Each row below holds a small network's activations on one input, seen along a few directions.
Each table varies a few parts of the input and shows all the possible inputs, shuffled.
A made-up example of a description, with smaller parts first: ring(8) and (point or (values(2) and line(4)) or line(9)).
Shared parts are said once, and a part with two or three values counts as separate values.
In the rows, zero is written as 128.

Other details of the inputs vary at random and push rows far along three fixed directions, the same in every table; ignore that.

Table:
r1: [190  96 108 159  98 198 114  37 120 142  75]
r2: [161  89  90 172 116 205 111  69 104 147  71]
r3: [109 128 149  83 123 132 138 148 158  83 130]
r4: [127 137 153  89 129 133 129 150 139 109 130]
r5: [172  80 104 155 107 214 102  63 118 118  70]
r6: [ 78 105 108  91 112 136 111 124 128 133 176]
r7: [158 144 155 106 152  90 168 195 160  94 114]
r8: [172  86 105 140 104 214 102  62 121 121  75]
r9: [ 73 166 132 144 150  86 148 188 102 161 147]
r10: [154  72 124 120 118 176 102  83 153 107 133]
r11: [188 152 152 135 179  60 163 196 146 110  87]
r12: [160 151 137 161 144  76 162 181 125 112 116]
r13: [ 84 117 147  45  97 173 122  82 156 107 140]
r14: [235 142 167  92 177  70 182 202 182  62  83]
r15: [166  87 118 126 110 191 116  49 137 130  69]
r16: [ 95 112 146  99 125 120 105 122 145 139 169]
r17: [197 140 170  77 126  89 157 144 180  71 108]
r18: [165 118 154 109 157  93 136 168 156 116 154]
r19: [167 138 156  75 110 133 147 126 157  84 135]
r20: [ 17 151 124  85  85 152 120 103 110 127 193]
r21: [237 148 171 103 146  82 165 192 171  55 105]
r22: [ 99 157 128 160 150  92 130 174  95 170 125]
r23: [164 102 100 159 152 105 128 144 108 158 124]
r24: [ 44 152 106 155 113 121 122 122  86 141 158]
r25: [ 57 127 153  30  59 182 105  55 156  99 171]
r26: [127 130  92 207 132 138 124  83  76 175  99]
r27: [ 53 135 120 167 151  96 114 171  94 177 191]
r28: [239 142 181  96 164  71 157 206 183  74  79]
r29: [ 97 142 156  85  92 137 114 108 141 111 151]
r30: [ 94 147 140 110 140 105 136 145 131 129 126]
r31: [176 133  95 241 140 132 124 120  67 181  86]
r32: [233 105 102 201 126 162 139  98 120 129  58]
r33: [118 112 141 111 138 118 115 127 139 141 165]
r34: [174  96  78 228 148 163 124  93  85 153  49]
r35: [160  94  94 140 136 169 107  70 141 141 125]
r36: [171 132 126 133 159  91 137 171 169 112 140]
r37: [ 33 140 143  33  71 163 113  61 142 107 179]
r38: [ 35 160 117 145 141 104 137 167  90 157 158]
r39: [ 34 161 112 173 142  99 121 183  69 172 156]
r40: [ 85 134 117 145 148  64 127 184 110 173 166]
r41: [110 118  98 173 152  83 122 177 100 156 147]
r42: [ 42 155 122 143 107 129 108 134  86 139 174]
r43: [ 65 173 130 165 134  81 146 166  90 172 160]
r44: [ 97 109 130  65 103 160 101  71 180 114 165]
r45: [110 143  93 205 138 124 131 105  64 176 117]
r46: [192  52  91 132 105 188  94  40 143 141  82]
r47: [128 140 153  81  99 144 122 109 143 101 145]
r48: [200 138 154  85 134 106 165 147 173  53 110]
r49: [143 133 152 107 131 122 133 141 150 120 107]
r50: [134 109 123  90 125 145 116 114 178  90 155]
r51: [ 68 169 139 152 150  86 123 189  88 172 147]
r52: [ 63 118 140  15  94 172 101  68 192 105 200]
r53: [110 148 144 100 134 119 139 160 128 127 139]
r54: [132 128  83 238 129 148 128  91  61 200  93]
r55: [146 148 113 206 139 101 138 163  93 145 112]
Each input here is: line(5) and (values(3) or (values(2) and line(4))).
Q: The inputs of r3 and r15 match in every part but the line(5) part. If r12 is changed in the same way as r3 into r15, which row does it become?
A: r17
Q: The inputs of r4 and r8 match in every part but the line(5) part. If r23 is changed in the same way as r4 into r8, which row does it become?
A: r6

Table:
r56: [170  94 121 130 134 171  99 111 145 123 107]
r57: [142 157 166 104 131  76 128 118 148 160 128]
r58: [108 132 126 110 139  93 145 144 157 119 181]
r59: [103 181 152 142 130 109 141 161 102 129 156]
r60: [ 75 125 120  76 111 195 132  71 129 114 127]
r61: [ 76 174 134 111 126 111 155 132 119 117 160]
r62: [187 135 144 136 140 138 133 161 144 106  82]
r63: [147 110 150 109 149 132 126 160 161 119 148]
r64: [201 148 142 148 123 128 136 141 146  98  96]
r65: [149 123 130 180 120 137 108 103 116 129 111]
r66: [128 104 112 135 111 185 131  87  88 144  92]
r67: [ 60 148 122 140 125 103 127 117 117 130 157]
r68: [139 141 118 169 137 113 108 143 118 144 150]
r69: [142  99 110 142 164 124 137 138 147 138 125]
r70: [130 109  96 133 118 186 125  76 130 128  79]
r71: [168 121 115 127 169 100 135 164 158 113 106]
r72: [133 103 132 132 130 122 128 138 114 126 101]
r73: [132  93 111 142 140 128 125 143 112 158 132]
r74: [151 115 115 121 114 115 118 123 126 121 141]
r75: [167 121 189   9  93  99 151 140 202  25 148]
r76: [125 137  94 163 144 103 123 126 125 141 141]
r77: [168 112 117 137 153  99 126 171 121 133 110]
r78: [ 69 116 121  83  86 175 116 101 109 129 131]
r79: [160 115 143 121 137 138 110  81 139 181  75]
r80: [165 101 111 156 126 118 132 120 118 143 141]
r81: [ 64 136 126 127 147 105 130 148 126 132 134]
r82: [140 104 122 145 114 160 108  95 138 136 157]
r83: [107 130 144 161 146 115 115 164 116 138 117]
r84: [110 159 120 160 112  90 141 162  89 146 134]
r85: [ 75 165 136 121 106 107 147 144  86 137 166]
r86: [120 152 109 147 120 124 141 113 125 125 120]
r87: [ 83 134 148  79 103 196 118 100 126 113 141]
Q: Describe the family of inputs behind these rows.
A: values(2) and (point or (values(3) and line(5)))
Q: A walk changes only the line(5) part. It starts at r69 and steps to r71. List the rest of the walk in order.
A: r81, r70, r60
Q: Which other rows does r70 become when the values(3) part takes its other values? List them by row number.
A: r62, r78
